Each row has a name. Each piece below is followed by the name of the row it came from, unless a question asks for something else. Each question is about the rows just above it. Some pieces are copies with a little noise.

[144  91 115 176  95  86  96 197  65 119 108 144 145 100  88 121 121 155
 141 140 175 140 167 131 117] : Bon
[155 145 115 163 118 112 153 100 174 168  79 126 158 142  69  95 129 107
 143 100 100 122 147 138 101] : zitu
[124 133 142 103 129 122 138  98 146 132 131 141  92 113 105  84 122 109
 201 103 100 140 154 136 190] : let
[130 180 135 165  80 182 114 129  60 154 120 155  89 130 137 120 118 139
 167 138  87 156 148 138 115] : bikad
[ 80 149 117 126 109 158 176 130  50 135 108 123 116 163 144 164 130 113
  48 147 103 126 154 116 135] : fafi
[131 138  50  96  74  80 131 162 111  96 137 137  84 166 165 102 160 135
 130 120 101 112 130 108 132] : Bisuk
asked: [131 137  49  96  74  80 129 161 113  96 136 136  84 167 166 105 160 135
 130 121 101 112 130 105 132]
Bisuk
[131 138  50  96  74  80 131 162 111  96 137 137  84 166 165 102 160 135
 130 120 101 112 130 108 132] is in which row?
Bisuk
asked: [130 180 135 165  80 182 114 129  60 154 120 155  89 130 137 120 118 139
 167 138  87 156 148 138 115]
bikad
asked: [145  91 115 178  95  87  95 196  64 118 108 144 145 101  87 120 120 154
 141 140 173 141 167 130 117]
Bon

[154 110 114 127 158 138 128 126  97 134 154 124 111 136 136 149 116 131
 106 149 140 112 144 100 113]  kop
[152 131 132 133 119 150 114 133 116 164 136 124 111 137  99 125  99  96
 133 151 130 133 130 135 156]  nosiv
[154 110 114 127 158 138 128 126  97 134 154 124 111 136 136 149 116 131
 106 149 140 112 122 100 113]  Mefu
[146 103 105 117 124 131 127 122 121 134 128 127  96 138 135 131 111 117
 124 153 134  97 121 121 135]  Palo
[122 111 115 141 105 141 117 123 122 143 167 124 136 121 159 125 111 102
 144 139 111 118 123 197 109]  gim
[126 145 146 142 108 147 110 137 126 169 148 124 125 131 105 145  99 104
 138 138 131 127 131 131 156]  nim
asked: [154 111 114 127 158 138 128 126  99 133 154 123 112 136 135 149 116 130
 106 149 139 112 145  99 114]
kop
asked: [147 102 104 116 125 132 128 122 121 135 127 128  96 138 134 131 111 117
 123 153 134  98 121 121 135]
Palo
asked: [154 110 114 127 158 138 128 126  97 134 154 124 111 136 136 149 116 131
 106 149 140 112 122 100 113]
Mefu
asked: [152 131 132 133 119 150 114 133 116 164 136 124 111 137  99 125  99  96
 133 151 130 133 130 135 156]
nosiv
asked: [152 131 129 132 116 151 113 133 115 164 137 125 111 137  99 123 101  96
 132 149 129 135 130 135 156]
nosiv

[101  64 116 139]  Rodul
[ 63 163 159 166]  mub
[ 99  88 162  51]  pezos
[ 63  51 140 150]  tiz
[101 140 106 163]  Ror
Shared by mub and tiz:
[63]
Shared by mub and Ror:
[163]
Shared by Ror and mub:
[163]
asked: [102 141 107 163]
Ror
Shared by tiz and mub:
[63]
asked: [ 99  88 162  51]
pezos
Shared by tiz and Ror:
[140]

[ 58 204 178 172] : Segin
[175 177 197 163] : vuki
[175 177 178  69] : teru
[100 163 176 121] : Nuf
Shared by Nuf and vuki:
[163]
The one value in teru and Segin:
[178]
The row with [ 58 204 178 172] is
Segin
Which row holds [100 163 176 121]?
Nuf

[116 146 140  97 106 115 116 117] = revin
[126 143 150  92 114 121 126 129] = zed
[109 145 126 105 102 100 107 115] = gepi
[105 142 119 110 104  92 105 109] = Vefe
[121 145 146  94 110 119 121 124] = Bunu
[123 131 122 136 145 119 123 124] = tulif
[135 116 107 183 137 115 135 111] = kikan
[127 143 151  92 115 121 127 130] = keru
The one value in keru and gepi:
[115]
asked: [105 141 120 111 104  92 105 109]
Vefe
The one value in tulif and Vefe:
[119]
asked: [122 145 147  92 111 118 121 122]
Bunu
asked: [126 130 124 135 145 119 123 125]
tulif
Which value is in both revin and keru?
[115]

[129 131 126 127 128 128 130 129 131 129 129]  ziba
[126 131 127 124 129 128 128 129 130 130 127]  rifek
[137 140 184  85 117 132 150 129 139 126 113]  kezig
[128 128 119 131 132 124 125 123 119 136 137]  Lale
[121 132 119 133 144 124 133 133 131 139 130]  vadu
[122  71 109 142 141 151  91 119 148 153 101]  Mus
[131 130 132 129 131 125 133 135 126 138 134]  ziti
[121 131 122 137 137 130 140 142 136 125 126]  Fud
[122 137 132 143 156 136 156 165 176  97 124]  tibi
[130 128 132 130 127 130 124 128 132 125 128]  Mifaz
[120 160 106 140 127 115 139 147 146 102 128]  dor
asked: [119 130 122 137 136 130 139 141 136 124 126]
Fud
asked: [126 131 127 124 129 127 127 129 131 130 128]
rifek
asked: [120 131 119 133 144 124 133 132 132 138 130]
vadu

[110 109  97  84 102  72  92  57]  Kulod
[102 140 110 108  74 168 152 175]  sep
[122 140 149 101  74 168 102 121]  nado
The one value in Kulod and nado:
[102]
The one value in nado and Kulod:
[102]
The row with [110 109  97  84 102  72  92  57] is
Kulod

[140 180  93 143  99 166 141 143 139 131 141  90 143  89 180 156 115  98
 127 133  92 158 132 127 116 164 157 113 173 141 115] : Vafas
[178 101 123  85 150 164  99 133 165 117  89 113 144 176 128 137 120 119
 113 141 109 149 119 137 129 112  99 110 118 132 173] : gev
[112 152 151 122  60 168 132 155 141 108 158 102 126 149 124 135 129 117
  96 115 111  76 115 106 147 146 132 113 155 143 154] : Tes
[ 94 130 177 133 115  99 131 113 116 115 162 165 110 137  85 116 134 139
 121 102 157  76 142 127 156 123 123 123 104 136 130] : vuze
asked: [ 94 130 177 134 115 100 131 114 115 115 162 165 110 138  85 116 134 139
 121 102 157  76 143 126 156 123 123 122 104 136 130]
vuze
asked: [140 181  93 142  98 165 142 144 138 131 141  89 142  89 179 157 115  98
 128 132  92 157 132 126 116 163 156 112 172 140 115]
Vafas

[159 159 162 163 115 110 110 109 107 132 112 110 116 150 159 162 162 161
 112 109 159  99 108 157 142 161 161 160 108 108 156 107 110 161 162 160] : Zali
[188 185 191 194  97  89 105  88  97 124  92 103  98 163 187 192 188 189
 108 101 187  78  99 176 144 191 190 188 100  86 179  97  93 189 191 187] : Denen
[159 159 162 163 115 110 110 109 107 132 112 110 116 150 159 162 162 161
 112 109 159  99 108  97  72 129 129 126 179 101 118 182 110 124 127 121] : nezu
asked: [159 158 161 161 116 109 109 108 109 132 114 109 116 151 159 163 162 159
 110 107 161  97 107  98  72 129 129 128 178 102 118 181 110 123 126 120]
nezu
asked: [187 186 191 194  97  89 105  88  97 124  92 103  98 163 187 193 188 188
 108 102 187  79 100 176 144 191 190 188 100  86 179  98  92 190 190 188]
Denen

[ 67  72  78 130]  gep
[ 73 100 133 180]  lon
[105 189 186 174]  sepu
[ 83 190 187 182]  vam
[ 68 114 145  68]  pidi
[ 89 130 188 181]  Pavil
[190 186 175  67]  Rilo
The one value in gep and Pavil:
[130]
Which value is in both Rilo and gep?
[67]
asked: [ 67  72  78 130]
gep
asked: [ 88 129 189 181]
Pavil
asked: [103 187 183 173]
sepu

[ 98 171 141  90 169  97 167 104  95 164  93 113 132 153 170 105 170  97
 135 100 136 101 133 129]  runo
[146 150  95 135 151 144 154 145 141 151 146 129  83 137 156 148 154 142
  77 143  84 143  82 111]  rufu
[148  79 142 123  82 141  85 159 143  86 151  99 125  93  87 162  83 140
 123 143 122 165 120 119]  varuf
[158  78 120 169  78 159  78 151 161  83 163 145 134 100  77 148  77 159
 134 157 131 153 133 132]  vus
[109  71 185  87  75 104  72 127 107  76 110  82 175  94  74 128  74 104
 182 106 175 132 171 138]  Lisav
[113 107 151  98 112 111 109 122 109 112 112 101 143 119 111 124 113 109
 147 111 146 123 142 130]  sutuv
[152 129 102 162 127 153 129 143 153 129 154 150 108 128 128 142 127 154
 104 152 106 143 109 124]  Baduv
asked: [ 98 171 141  90 169  96 166 105  95 165  93 113 133 152 171 105 171  96
 134  99 135 101 134 130]
runo
asked: [151 128 104 163 126 153 129 143 153 132 153 151 109 130 129 142 126 156
 104 152 106 142 108 124]
Baduv

[ 86  70 150  85 151] = gevi
[148 147 115 151 126] = Gul
[151 132  86 152 105] = vog
asked: [150 133  86 151 105]
vog
asked: [149 147 115 150 124]
Gul
The one value in vog and Gul:
[151]
asked: [148 147 115 151 126]
Gul
[ 86  70 150  85 151] is in which row?
gevi
The one value in Gul and gevi:
[151]

[100 109 133 139] : dup
[ 58 112 152 150] : tiva
[ 90 123 114 106] : simo
[177 144 150 130] : zup
[124 126 113 155] : nonez
[152 125 141 140] : Zuki
[ 68 172 138 154] : kes
[131 143 105 123] : vaki
[152 125 141 142] : dilik
[ 59 149 128 154] : Guvu
The one value in simo and vaki:
[123]
asked: [153 125 141 140]
Zuki
asked: [ 68 172 139 154]
kes
The one value in Zuki and tiva:
[152]
The one value in kes and Guvu:
[154]
asked: [124 127 114 155]
nonez

[ 97  79 134 163 106 100 120 191] : ret
[112 153  91 121 165 142 155 115] : das
[137 121 175 131  77 142  67 131] : kaz
[105  83 130 170 111  99 157 181] : pozi
asked: [138 122 175 131  78 142  66 132]
kaz
asked: [105  83 131 170 111  99 157 181]
pozi
asked: [ 98  79 134 164 107 100 120 189]
ret
Which row holds [137 121 175 131  77 142  67 131]?
kaz

[114 123 149  99 135 118 149 122 119 120 148] -> fev
[102 139 163 120 142 125  74 114 135 117 137] -> lolep
[100 123 103 143 136 120 189 163 127 127 141] -> Ket
asked: [115 123 148 100 134 119 148 124 120 120 148]
fev
asked: [100 123 103 143 136 120 189 163 127 127 141]
Ket
asked: [103 139 163 120 143 124  74 114 134 117 138]
lolep

[107 135 103 169 132 106 142 134 111 155] = tur
[141 122 141 102 124 138 130 121 106 125] = kig
[131 117 133 108 139 142 148 132 120 102] = tasok
[150 141 163 132 103 129 110 103 163 101] = rizup
[106 134 111 142 127 116 103 149 147 177] = paz
[107 122 125 130 112 103 135 127 146 116] = Pogik
[126 121 122 134 102 137 113 140 207 125] = ruza
[142 133 148 129 130 137 112 117 135 161] = semu
The one value in paz and rizup:
[103]
Which value is in both tasok and kig?
[102]
asked: [108 122 124 130 112 103 136 127 146 116]
Pogik
Which value is in both rizup and semu?
[129]
asked: [142 133 148 129 131 138 113 117 134 161]
semu
Shared by rizup and Pogik:
[103]

[123 140 138 127 116 152 116 123 136 121 119 127 130 136 140 109 131 127
 139 124 122 119 121 109 117  99 138 120 138]  Dedum
[132 131 143 133 137 120 125 112 130 108 125 103 129 141 134 114 126 125
 107 131 108 122 125 140 117 116 119 151 108]  gine
[124 161 118 135 111 105 119 117 146 120 127 148 129 102 148 110 108 129
 151 107 130 141 116 116 125 128 132 125 127]  luso
[125 150 139 131 128 131 128 108 112 118 129 131 122 122 113 128 129 133
 122 135 102 122 119 126 146 123 135 131 118]  Nanom
[132 169 114 132  85 160 163 131 138  91 172 145 121 160 164 172 208 132
 115 141  88  90 175  76 134 125 138 125 142]  pogod
[144 161 121 134 116 137 105 125 126 122 121 143 121  97 149 118 102 131
 146 101 121 146 110 100 136 114 121 120 127]  gatib
asked: [124 141 137 128 117 153 115 124 137 122 118 125 131 135 140 109 130 128
 138 124 122 120 120 109 117  99 137 119 138]
Dedum
asked: [131 130 143 134 138 121 125 112 131 107 126 103 129 141 134 114 126 125
 106 132 107 122 125 138 117 116 120 152 108]
gine
asked: [132 169 114 132  85 160 164 131 137  91 173 145 120 161 164 173 209 132
 114 141  88  90 176  76 134 125 138 125 142]
pogod
asked: [125 150 139 130 128 132 128 108 112 118 129 130 121 122 113 128 128 133
 122 136 102 122 118 127 146 123 135 132 118]
Nanom
asked: [144 163 121 133 116 136 105 125 124 122 122 143 121  97 149 118 103 131
 147 100 120 147 111 100 135 115 121 119 128]
gatib

[141 119 125 138 108 158  88 170  87 171  75 152 105 148 128 148 107 148
 113 139 128 116 145 107 155  92 176  76 194  56 197  64 191  62 184  67
 190  63 181  96 168  87 163  99 155 105 154  96 161  92 167  92 162  91] -> Totob
[141 119 125 138 108 158  88 170  87 171  75 152 105 148 128 148 107 148
 113 139 128 116 145 107 155  92 176  76 194  56 197  64 191 195  63 192
  63 189  64 192  67 182  81 169  89 167  99 156 103 154  94 163  93 165] -> fifi
[141 119 125 138 108 158  88 170  87 171  64 152  63 148 128 148 107 148
 113 139 128 116 145 107 155  92 176  76 194  56 197  64 191  62 184  67
 190  63 181  96  64 190  69 183  80 168  87 162  97 160 105 155  97 158] -> tetel
asked: [141 118 125 137 109 158  88 170  87 171  64 151  63 148 128 147 106 148
 113 139 128 116 146 107 155  93 176  76 195  57 197  64 191  61 183  67
 190  63 181  96  63 190  69 183  79 168  86 162  98 160 105 155  96 158]
tetel
Where do [141 119 125 138 108 158  88 170  87 171  75 152 105 148 128 148 107 148
 113 139 128 116 145 107 155  92 176  76 194  56 197  64 191  62 184  67
 190  63 181  96 168  87 163  99 155 105 154  96 161  92 167  92 162  91] appear?
Totob

[150 131 124 152 115] : datas
[154 140 127 187 135] : mopan
[146 124 126 171 129] : papon
[143 114 155 124 184] : lok
[152 159 105 178 104] : fenon
[155 184 109 158  96] : Niv
[ 99 100 143  71 144] : puser
[122  92 143 138 156] : dake
[109 127 138  82 120] : Pufos
[165 180 128 194 120] : Fize
The one value in fenon and datas:
[152]
asked: [122  93 144 137 155]
dake
asked: [150 130 123 151 115]
datas
asked: [165 180 128 194 119]
Fize
Shared by papon and lok:
[124]

[167  89 184 168  78 177 182  92  95  80 185 131  79 110 179 115  91 184
 188  77 187 181 125 184  91  74 143 174 102  76 166 123]  vuke
[107 126 112 140 194 118 174 196 146 141 115  64 166 171 185  68 187 136
 110 157 118 116 191 175 180 210  97 120 170 165 116 162]  nes
[161  71 160 172 118 178 130 124  84 113 184 122  99 101 170 110 119 168
 185 109 190 131 120 154 102 103 171 150 108 108 209 136]  dalu
asked: [161  71 160 172 118 178 130 124  84 113 184 122  99 101 170 110 119 168
 185 109 190 131 120 154 102 103 171 150 108 108 209 136]
dalu
asked: [161  71 161 172 119 178 130 123  85 113 184 122  99 100 170 109 120 168
 183 108 189 129 120 153 103 102 172 150 109 107 210 135]
dalu
The row with [107 126 112 140 194 118 174 196 146 141 115  64 166 171 185  68 187 136
 110 157 118 116 191 175 180 210  97 120 170 165 116 162] is
nes

